Each row below holds a small network's activations on one input, seen along a few directions.
In each table, some parts of the input vary, and every possible input appears once, in random order.
A made-up example of a description, with smaller parts first: ring(5) and (point or (values(2) and line(4)) or ring(11)).
Shared parts are said once, and a part with two or three values counts as separate values.
In the rows, 128 means zero.

Other details of the inputs shift rows strongly along three fixed directions, in all tables alike. That doesn't count.

A family of inputs:
r1: [110 116 157 137 100 131  97 137 100 122 127 119]
r2: [166 102 138 173 105 185  57 120 153 120 115  94]
r3: [144 118 149 162 113 116 120 133 136 118  90 141]
r4: [128  62 103  73 162 109 192 103 121  99 184 117]
r5: [131  98 179 210  99 189  79 105 175  94 106  85]
r6: [104 100  59  90 167 120 196 108 156 115 175 104]
r7: [107 170 147 130 111 114 118 144 106 189 121 175]
r8: [157 240 177  35 187  99 188 108 129 121 120 126]
r9: [122 123  75 149 107 124  93 147 102 162 163 185]
r10: [119 200 117  91 188 118 175 110 129  95 143  96]
r11: [136  84 152 191  91 153  99 134 156 117  89 118]
r12: [137  95 150 195 100 193  71 111 171 122  82  30]
r13: [146 114  86  72 147  93 205  86 164 100 182 131]
r14: [131 172 136  91  90  77 110 145  55 153 110 155]
r15: [132 108  96 128 147 149 122 124 147 112 176 132]
r16: [104  24  81 146  89 110 142 141 133 220 161 182]
r17: [126  96 132 109 144 138 168 123 155 151 146 130]
r18: [103 110 101 158  81  96 118 142 124 153 139 177]
r19: [128  99 137 184 128 158  99 132 145 124  81  73]
r20: [109 205 164 113 118  96 119 155 100 181 102 177]
r21: [142 124 187  92 171 167 146  94 145  44 132  59]
r22: [135 168  97 125 120 112  95 160  91 146 122 185]
r23: [161 197 149 134 143 134  86 160  98 113  84 149]
r24: [117  34 103 113 122 134 156 119 126 117 172 113]
r25: [150 138 174 123 166 161 155  91 187  45 117  78]
r26: [116 198 159 109 116 101 123 156  98 178  88 180]
r27: [116 116 121  76 157 119 173 101 112  93 188 116]
r28: [ 71  58  31 160  81 105 129 146 125 192 172 150]
r29: [124 183 130 136 138 115 124 154 108 132  74 114]
r30: [167 192 153 135 151 127  85 154  94 113  82 148]
Description of these inputs: values(5) and (point or line(5)).
- Changing only the values(5) part turns r16 into r4. The same change can be made to r26. Which row results? => r21
- Which other rows does r28 become when the line(5) part takes its other values? List them by row number. => r6, r10, r19, r29
- Which other rows does r17 become when the values(5) part takes its other values? List them by row number. => r11, r23, r24, r29

A family of inputs:
r31: [120  62  82 123 145 128 178  91 159 112 181  87]
r32: [142 178 186 135 136 141 116 136 112 110  59 102]
r33: [123 110 115  97 151 140 192 102 181 135 176 120]
r34: [ 94  90  84 134  71  88 114 164  83 175 129 182]
r35: [107  26  84 166  48 119 100 132 121 205 166 197]
r36: [142 173  78  90 188 125 177 118 158  99 161 119]
r37: [145 218 150  96 118  78 113 144  61 114 100 162]
r38: [116 122 186 171 108 178  96 120 153 116 104 104]
r39: [122 224 145 103 122  74 121 152  65 115  94 149]
r40: [104 129  92 131 101  60 133 162  81 206 118 200]
r41: [137 183 121  42 181  99 201 110 136 106 137 124]
r42: [116  71 174 183 112 170  80 123 160 117 105  87]
r43: [156 134 190 138 115 160  93 135 117  95  88 105]
r44: [143  77 126  89 160 133 175 102 154 100 184 125]
r45: [132 135 180 144 136 174  69 124 116 127 106  73]
r46: [132 123  81 102 179 134 156 117 145  79 176 121]
r47: [126 110 149 179 105 169  85 107 167 118  96  67]
r48: [123  98 120 107 162 137 194 102 170 125 174 116]
r49: [166 117 146 178 121 182  60 133 138  87 110 107]
r50: [106  85  39 180  91 118  97 152 111 185 141 178]
r51: [135 224 159 100 138  79 137 161 101 162  82 160]
- What is each input in this table made of? => point or (line(4) and line(5))
- Which other rows does r48 become when the line(4) part takes its other values? List them by row number. => r33, r35, r38

A family of inputs:
r52: [117  90 110 129 133 157 131 107 149 113 166  96]
r53: [133 104 122 105 149 118 177  97 156 124 165 107]
r54: [143 163 173 108 130 128 117 130 105 114 102 126]
r55: [103  82  64 164  81 104 110 164 113 173 126 164]
r56: [111 104 104 116  90  96 120 146  84 171 137 184]
r57: [135 158 103 124 123 108 114 147 120 148 128 168]
r58: [144 132 151 152 117 140  80 146 113 107  99 125]
r59: [134 123 144 183 116 142  81 148 125 133  94 113]
r60: [122  60 113 148 138 158 132 114 153 134 153  93]
r61: [133  83 136 106 143 130 161 107 148 100 158 120]
r62: [122 115 164 175 109 147  95 138 123 151  93 113]
r63: [138 132  80  77 140  86 155 134 101 118 167 163]
r64: [119 125  77 136 103 100 107 156 112 174 138 192]
r65: [105 122 102 134  97  89 119 147  88 193 125 175]
r66: [126 176 142 152 124 126  92 149 107 109 104 130]
r67: [135 190 143 129 134 124 100 135 112  98 110 119]
r68: [ 95  79  74 158  79 114 115 162 106 188 126 163]
r69: [110 140  42  80 129  68 168 134 100 143 194 177]
r70: [129  50 121 136 127 164 125 116 145 115 156 105]
r71: [135 191 170 118 139 129 115 135 120 135  93 144]
r72: [136 131 105 173 102 128  95 138 103 135 102 158]
r73: [138 133 154 115 161 140 164 113 168 107 140 123]
r74: [145 146 162 138 140 168 104 125 151 122 109 105]
r75: [158 200 133 130 143 122 119 123 102  99  95 140]
r76: [132 218 161  89 144 100 143 138  99 121  79 131]
r77: [134 139 170 140 121 141 122 119 150 110  87  93]
r78: [102  86  89 134 120 136 133 124 131 137 169 129]
r79: [116 128  98 151  97 110  96 155 110 151  99 148]
r80: [133 130 172 137 117 138 109 139 107 123 101 131]
r81: [148 209 134  63 180 114 171 122 127 115 140 137]
r82: [139  52  90 181 124 170 126 106 158 105 148 113]
r83: [146 141 152 108 150 140 158 104 169 112 141 114]
r84: [131 135 134 109 104  92 128 137 100 140 125 165]
r85: [ 98  93  96 152  74  93 124 152 113 182 115 169]
r86: [118 141  76  75 138  92 177 132 111 146 153 145]
r87: [135 187 155 126 135 134 100 145 115 141  93 147]
r88: [132 121 113 137 101 112  89 152  96 135 120 160]
r89: [118  45 121 161 121 176 133 115 179 142 157 113]
r90: [142 177 140  81 162 122 167 114 139 125 141 133]
r91: [105  66 120 149 122 160 132 107 156 120 162 100]
r92: [125  66 113 145 135 172 129 117 172 134 157 112]
r93: [129 188 148  97 139 102 152 117 120 109 133 130]
r94: [161 143 114 125 156 148 146  97 141  82 136 107]
r95: [138 149 159 128 125 132 106 150  94 123 101 138]
r96: [129  81 127 129 136 148 147 104 178 125 157 123]
r97: [ 89 103  96 155  79 107 114 151  96 177 141 173]
r98: [134 101 176 180 110 172  91 124 170 130 100 110]
r99: [118 130 169 160 115 164  90 118 136 114 107  97]
r100: [141 165 137 102 158 123 145 120 119 126 129 107]
r101: [114  75 115 122 133 146 154 107 158 123 143  99]
r102: [141 130 153 169 129 150  80 132 134 117  95  96]
r103: [107 109  94 116 131 129 138 120 125 131 166 131]
r104: [111  78  90 139  79 114  97 153  89 178 138 177]
r105: [135 133 144 107 140 129 166 106 158 104 125  94]
r106: [117  92 157 194 104 187  74 131 144 118 111  87]
r107: [ 91  85  98 169  68 105 111 149 111 175 142 174]
r108: [101 136  65  74 123  73 181 126  98 159 190 176]
r109: [127  96 174 190 103 153  94 131 145 140  93 103]
r110: [118  79 104 122 138 150 146 113 155 121 144  97]
r111: [127 113 136 110 165 135 164 106 145 118 147 100]
r112: [142 138 118 111 152 136 147 117 153  92 129  88]
r113: [139 142 177 129 115 125 106 130 115 115  98 135]
r114: [107 117 103 147  96 118 108 156 105 168 104 147]
r115: [126 170 150  94 159 115 160 105 136  89 141 119]
r116: [146 116 167 141 120 165  90 127 126 109 107  97]
r117: [123 100 101 174  97 134  91 157 132 162 124 163]
r118: [116 105 119 110 141 141 155 100 148 109 169 104]
r119: [135 199 138  61 165  99 185 119 118 110 121 120]
r120: [127 121 169 156 112 148 108 122 151 117  83  96]
r121: [143 179 144 142 135 130  94 151 124 126  96 145]
r122: [152 187 157  59 160  92 176 115 113  93 136 137]
r123: [139 219 169  97 153  97 136 133  92 133  92 133]
r124: [138  96 124  86 143 132 167 103 137 110 169 114]
r125: [142  98 113  86 149 137 159 109 134 108 172 110]
r126: [140 140 178 146 131 138 116 115 143 121 100  97]
r127: [145 105  91 128 156 144 152  96 146  90 154 121]
r128: [131 121 171 145 110 144  95 136 111 127  98 126]
r129: [102 135  72 136  95  90 104 153  90 158 144 180]
r130: [135 172 156 128 150 126 123 141 106 129 100 119]
r131: [120 178 157 126 123 116 121 145 105 136  76 131]
r132: [117 134 132 143 102  94 114 140 105 170 109 159]
r133: [132 162 155 140 131 131  97 139 105 142  92 120]
r134: [131 215 173 109 136 105 127 127 109 105 101 132]
r135: [132 176 138 139 129 119 104 152 114 115  79 123]
r136: [132  99 112 110 158 139 154 107 145 124 160  96]
r137: [142 147 145 144 132 147 103 131 143  98  89  88]
r138: [132 104 123 107 150 148 159 104 167 126 162 118]
r139: [157 129 132 103 151 137 135 115 137  81 146 101]
r140: [133 164 153 144 129 143 104 151 122 144  98 144]
r141: [136 102 127 111 145 138 162 102 175 121 160 123]
r142: [132 145  74  90 150  80 164 129 111 142 165 149]
r143: [139 102 101 118 158 130 148 110 151 109 161 100]
r144: [153 146 126 112 161 146 140 114 163 101 146 110]
r145: [118 144 154 145 115 134 120 143 121 135  86 119]
r146: [145  76 156 186 107 175  70 137 142 100 108  97]
r147: [125  99 104 104 148 141 160 111 152 114 147  95]
r148: [135  75 154 137 125 146 136 117 148 105 138 114]
r149: [131 180 166 132 129 130 110 143 119 145  92 148]
r150: [103 137  44  85 139  68 170 139  99 137 189 184]
r151: [122  54 129 152 128 145 141 107 167 132 150 100]
r152: [112  81 124 139 128 142 146 104 161 109 163 108]
r153: [122 152 160 144 112 118 126 143 125 132  82 129]
r154: [122 140  96  83 144  85 177 121 108 158 162 149]
r155: [113 109  82 161  94  93  95 163  95 181 124 171]
r156: [129 178 124  85 157 120 154 117 118 105 151 117]
- Changing only one part turns r146 into r139. The same change can be made to r73. Which row results? => r83
- Changing only one part turns r99 into r91. The same change can be made to r71. Which row results? => r149
- Changing only one part turns r82 into r72. The same change can be made to r117. Which row results? => r121
- What is each input in this table made of? => line(5) and (point or (line(4) and values(5)))
- Which other rows does r73 become when the values(5) part takes its other values? List them by row number. => r107, r109, r148, r153
- Which other rows does r76 become when the line(5) part takes its other values? List them by row number. => r101, r119, r131, r145
- Which other rows does r139 become when the values(5) part takes its other values? List them by row number. => r69, r112, r142, r144
